These are the activations of a small network on made-up records, seen along a few directions, one row for each record.
After each row come some of the record's fields: Fena, Tufik, Daso, Sig, Suzo, Ruma, Gako, Suf.
A field that a record lacks is written none.
The largest differences between rows may come from other fields.
In the rows, 500 means zero.
Strong random noise was added to every row along 2 fixed directions; ignore it. To show where, here is one row again and again, with new noise each time:
565,547,478,376,445,396,706,678,552,385,527,428,440,661,437,512,479,344,703,467,556
489,498,590,580,226,493,495,594,754,582,563,350,493,790,403,619,493,717,467,564,534
398,335,431,402,430,440,601,689,460,532,387,445,429,356,664,227,470,391,517,622,534
585,562,456,333,490,375,752,695,513,341,524,444,430,643,438,498,477,267,757,443,561

540,474,437,462,642,478,578,425,526,420,517,525,502,475,443,539,541,488,505,475,482 : Fena=d3, Tufik=h1, Daso=n1, Sig=none, Suzo=w2, Ruma=u1, Gako=none, Suf=j2
379,434,614,633,304,552,361,507,606,648,519,441,547,437,645,460,550,740,260,609,474 : Fena=d3, Tufik=h3, Daso=n3, Sig=none, Suzo=w2, Ruma=u2, Gako=v1, Suf=j2
624,863,703,533,417,511,480,467,553,448,614,483,571,727,353,781,503,451,680,347,540 : Fena=d1, Tufik=h1, Daso=n1, Sig=k3, Suzo=w2, Ruma=u2, Gako=none, Suf=none
566,548,436,438,567,462,555,504,457,410,506,534,483,528,451,521,492,391,588,476,498 : Fena=d2, Tufik=h1, Daso=n3, Sig=none, Suzo=none, Ruma=none, Gako=none, Suf=j1
559,756,589,409,507,542,439,565,273,477,498,601,519,504,572,516,338,321,678,423,526 : Fena=d3, Tufik=h3, Daso=n3, Sig=k3, Suzo=w2, Ruma=u2, Gako=none, Suf=none
507,517,431,408,711,405,678,479,373,299,524,543,469,227,599,415,637,252,605,425,448 : Fena=d3, Tufik=h1, Daso=n1, Sig=none, Suzo=none, Ruma=none, Gako=v2, Suf=j2
428,535,620,652,319,476,481,442,721,539,576,368,572,530,470,579,696,663,338,610,512 : Fena=d1, Tufik=h1, Daso=n1, Sig=none, Suzo=none, Ruma=none, Gako=v3, Suf=j1
441,705,697,618,353,559,342,448,483,569,522,488,558,552,517,652,493,593,483,508,480 : Fena=d3, Tufik=h2, Daso=n3, Sig=k3, Suzo=none, Ruma=none, Gako=none, Suf=none
361,522,661,618,262,515,429,562,616,624,433,386,511,610,479,499,532,670,424,633,511 : Fena=d3, Tufik=h2, Daso=n1, Sig=k3, Suzo=none, Ruma=none, Gako=none, Suf=none
536,715,665,604,297,675,133,469,418,673,513,534,570,646,514,654,326,686,433,451,472 : Fena=d2, Tufik=h1, Daso=n3, Sig=k2, Suzo=w1, Ruma=u1, Gako=none, Suf=none
389,316,480,627,390,633,237,428,554,733,460,535,526,537,508,468,423,850,255,634,483 : Fena=d3, Tufik=h3, Daso=n2, Sig=none, Suzo=w1, Ruma=u2, Gako=none, Suf=j1
488,417,441,492,424,550,386,525,473,573,455,522,523,623,508,534,338,590,462,540,536 : Fena=d3, Tufik=h3, Daso=n3, Sig=none, Suzo=none, Ruma=none, Gako=v3, Suf=j2
636,682,471,394,709,336,817,502,487,173,603,525,484,517,370,594,678,180,746,380,503 : Fena=d3, Tufik=h1, Daso=n1, Sig=none, Suzo=w1, Ruma=u2, Gako=none, Suf=j1
452,466,491,462,458,504,486,553,408,498,489,507,513,360,663,405,468,437,486,502,493 : Fena=d3, Tufik=h3, Daso=n2, Sig=none, Suzo=none, Ruma=none, Gako=v1, Suf=j2
541,308,346,470,495,615,359,484,524,669,463,535,498,527,523,420,327,694,366,549,481 : Fena=d2, Tufik=h3, Daso=n2, Sig=none, Suzo=w2, Ruma=u2, Gako=none, Suf=j2
485,632,557,461,553,532,498,486,379,490,462,525,504,395,541,494,517,390,551,440,481 : Fena=d1, Tufik=h2, Daso=n2, Sig=k3, Suzo=w2, Ruma=u1, Gako=none, Suf=none
549,551,518,443,544,518,429,503,367,493,508,575,514,463,546,501,429,418,568,413,510 : Fena=d3, Tufik=h3, Daso=n1, Sig=k3, Suzo=w2, Ruma=u2, Gako=none, Suf=none
515,596,600,596,496,584,309,328,485,549,584,532,570,423,528,596,548,647,370,451,425 : Fena=d3, Tufik=h1, Daso=n2, Sig=k3, Suzo=w2, Ruma=u1, Gako=none, Suf=none
387,379,565,604,331,457,496,569,635,566,467,406,495,538,529,418,554,617,391,663,537 : Fena=d3, Tufik=h3, Daso=n1, Sig=none, Suzo=w1, Ruma=u2, Gako=v3, Suf=j1
629,594,419,396,778,363,826,431,519,232,602,509,474,341,462,540,716,191,679,334,470 : Fena=d1, Tufik=h1, Daso=n1, Sig=none, Suzo=w2, Ruma=u2, Gako=v2, Suf=j2
506,538,521,537,491,468,598,485,652,461,573,431,469,590,378,625,612,576,513,479,469 : Fena=d2, Tufik=h2, Daso=n2, Sig=none, Suzo=none, Ruma=none, Gako=v2, Suf=j2
461,490,532,487,425,371,705,599,673,401,498,372,481,712,345,578,583,494,589,585,572 : Fena=d3, Tufik=h2, Daso=n1, Sig=none, Suzo=none, Ruma=none, Gako=v3, Suf=j2
449,470,508,469,446,489,505,656,439,546,384,514,463,516,531,344,412,432,571,570,550 : Fena=d2, Tufik=h1, Daso=n1, Sig=none, Suzo=w1, Ruma=u2, Gako=v1, Suf=j1
456,435,486,549,471,529,466,490,538,559,462,485,527,456,552,478,511,588,375,564,474 : Fena=d3, Tufik=h2, Daso=n3, Sig=none, Suzo=w1, Ruma=u2, Gako=none, Suf=j2
414,525,538,453,407,518,456,641,335,584,330,494,481,458,592,355,351,369,605,542,549 : Fena=d1, Tufik=h2, Daso=n2, Sig=k3, Suzo=none, Ruma=none, Gako=none, Suf=none
592,383,388,489,534,564,381,406,545,587,564,534,463,597,412,535,434,670,437,456,467 : Fena=d2, Tufik=h3, Daso=n2, Sig=k1, Suzo=w2, Ruma=u2, Gako=none, Suf=none
354,363,451,414,487,384,692,699,472,482,322,426,429,388,580,290,513,329,580,634,571 : Fena=d1, Tufik=h2, Daso=n1, Sig=none, Suzo=none, Ruma=none, Gako=v1, Suf=j2
412,461,570,577,283,460,521,574,670,560,485,368,504,679,425,535,524,610,471,608,564 : Fena=d1, Tufik=h3, Daso=n2, Sig=none, Suzo=none, Ruma=none, Gako=v3, Suf=j1
445,383,404,463,616,447,584,491,437,439,493,524,445,271,620,386,586,420,459,518,444 : Fena=d3, Tufik=h3, Daso=n3, Sig=none, Suzo=none, Ruma=none, Gako=v2, Suf=j2
437,435,452,321,438,449,605,829,281,480,299,493,431,510,623,213,307,226,699,529,586 : Fena=d3, Tufik=h3, Daso=n1, Sig=k3, Suzo=w1, Ruma=u1, Gako=v1, Suf=j2
596,642,600,578,421,499,482,495,570,486,610,482,543,642,471,676,451,503,556,411,541 : Fena=d1, Tufik=h3, Daso=n3, Sig=none, Suzo=w2, Ruma=u2, Gako=v1, Suf=j2
379,535,598,537,408,585,333,550,338,651,369,538,524,346,682,365,434,481,424,552,506 : Fena=d1, Tufik=h2, Daso=n3, Sig=k3, Suzo=w2, Ruma=u2, Gako=none, Suf=none
464,520,456,459,694,478,545,363,415,404,557,582,502,183,604,462,649,417,456,500,413 : Fena=d3, Tufik=h1, Daso=n2, Sig=none, Suzo=none, Ruma=none, Gako=v2, Suf=j1
496,407,357,346,704,411,671,526,385,390,459,552,440,212,654,327,527,288,534,548,481 : Fena=d3, Tufik=h3, Daso=n3, Sig=none, Suzo=w2, Ruma=u2, Gako=none, Suf=j2
352,492,635,634,330,563,394,476,585,660,457,413,507,482,521,463,555,687,345,600,492 : Fena=d1, Tufik=h3, Daso=n2, Sig=k3, Suzo=w2, Ruma=u1, Gako=none, Suf=none
459,378,339,317,679,353,827,614,442,337,398,474,404,325,512,295,584,215,634,551,522 : Fena=d2, Tufik=h2, Daso=n2, Sig=none, Suzo=none, Ruma=none, Gako=none, Suf=j2

Which values does each new row have?
530,494,435,511,627,533,408,342,396,444,557,590,550,280,610,522,526,491,396,470,438 : Fena=d3, Tufik=h1, Daso=n3, Sig=none, Suzo=none, Ruma=none, Gako=none, Suf=j2
367,398,496,485,433,495,525,664,448,590,320,477,464,431,610,327,422,444,492,599,544 : Fena=d1, Tufik=h2, Daso=n3, Sig=none, Suzo=w1, Ruma=u2, Gako=v1, Suf=j2
624,705,536,496,574,486,554,430,491,334,603,517,539,580,410,701,535,429,583,370,464 : Fena=d3, Tufik=h1, Daso=n3, Sig=none, Suzo=w1, Ruma=u1, Gako=none, Suf=j2
456,456,496,540,516,577,349,419,409,629,444,555,487,349,623,429,418,531,443,506,474 : Fena=d1, Tufik=h3, Daso=n3, Sig=k3, Suzo=w2, Ruma=u2, Gako=none, Suf=none
395,551,539,519,565,572,347,385,251,519,459,607,544,129,738,353,535,429,416,515,418 : Fena=d3, Tufik=h1, Daso=n2, Sig=k3, Suzo=none, Ruma=none, Gako=none, Suf=none
547,520,472,551,680,442,630,332,615,354,641,529,490,458,377,607,732,513,478,440,422 : Fena=d3, Tufik=h1, Daso=n2, Sig=none, Suzo=w1, Ruma=u2, Gako=v2, Suf=j1
432,518,563,598,549,525,457,420,485,551,500,508,533,213,666,473,619,493,366,491,450 : Fena=d1, Tufik=h2, Daso=n3, Sig=none, Suzo=w2, Ruma=u2, Gako=v2, Suf=j2
489,583,479,372,515,547,380,596,144,502,394,631,499,378,687,377,299,279,625,457,510 : Fena=d3, Tufik=h3, Daso=n3, Sig=k3, Suzo=none, Ruma=none, Gako=none, Suf=none
275,346,473,469,471,437,558,640,376,578,268,468,461,175,732,173,519,340,442,716,542 : Fena=d1, Tufik=h2, Daso=n3, Sig=none, Suzo=none, Ruma=none, Gako=none, Suf=j1
603,636,531,533,466,450,612,453,678,384,607,420,538,726,302,754,587,518,578,423,525 : Fena=d1, Tufik=h1, Daso=n1, Sig=none, Suzo=none, Ruma=none, Gako=none, Suf=j2
567,741,633,511,442,509,516,534,500,464,535,490,525,717,364,671,487,434,657,384,536 : Fena=d1, Tufik=h2, Daso=n2, Sig=k3, Suzo=w2, Ruma=u2, Gako=none, Suf=none
598,377,386,476,493,563,406,481,540,574,510,529,506,649,442,556,326,633,476,469,526 : Fena=d2, Tufik=h3, Daso=n1, Sig=none, Suzo=w2, Ruma=u2, Gako=none, Suf=j2
359,518,568,499,547,523,435,501,298,545,399,567,510,160,734,297,551,387,432,562,471 : Fena=d3, Tufik=h2, Daso=n3, Sig=k3, Suzo=w2, Ruma=u2, Gako=none, Suf=none
401,407,507,477,510,521,399,536,327,583,373,545,517,263,704,283,440,441,446,569,508 : Fena=d3, Tufik=h2, Daso=n1, Sig=k3, Suzo=w2, Ruma=u2, Gako=none, Suf=none
449,435,536,578,395,680,162,454,394,748,426,576,540,427,638,418,332,692,341,522,474 : Fena=d2, Tufik=h3, Daso=n1, Sig=k3, Suzo=w2, Ruma=u2, Gako=none, Suf=none
591,466,392,469,533,540,500,440,577,497,548,504,514,615,405,626,457,600,463,466,464 : Fena=d2, Tufik=h2, Daso=n2, Sig=none, Suzo=none, Ruma=none, Gako=none, Suf=j2
333,171,413,516,432,546,346,561,468,705,339,523,490,345,667,216,416,646,288,705,535 : Fena=d3, Tufik=h3, Daso=n1, Sig=none, Suzo=w2, Ruma=u2, Gako=v3, Suf=j1
408,377,463,432,450,419,568,651,423,478,400,477,471,432,593,310,470,377,539,614,566 : Fena=d3, Tufik=h3, Daso=n1, Sig=none, Suzo=none, Ruma=none, Gako=v3, Suf=j1
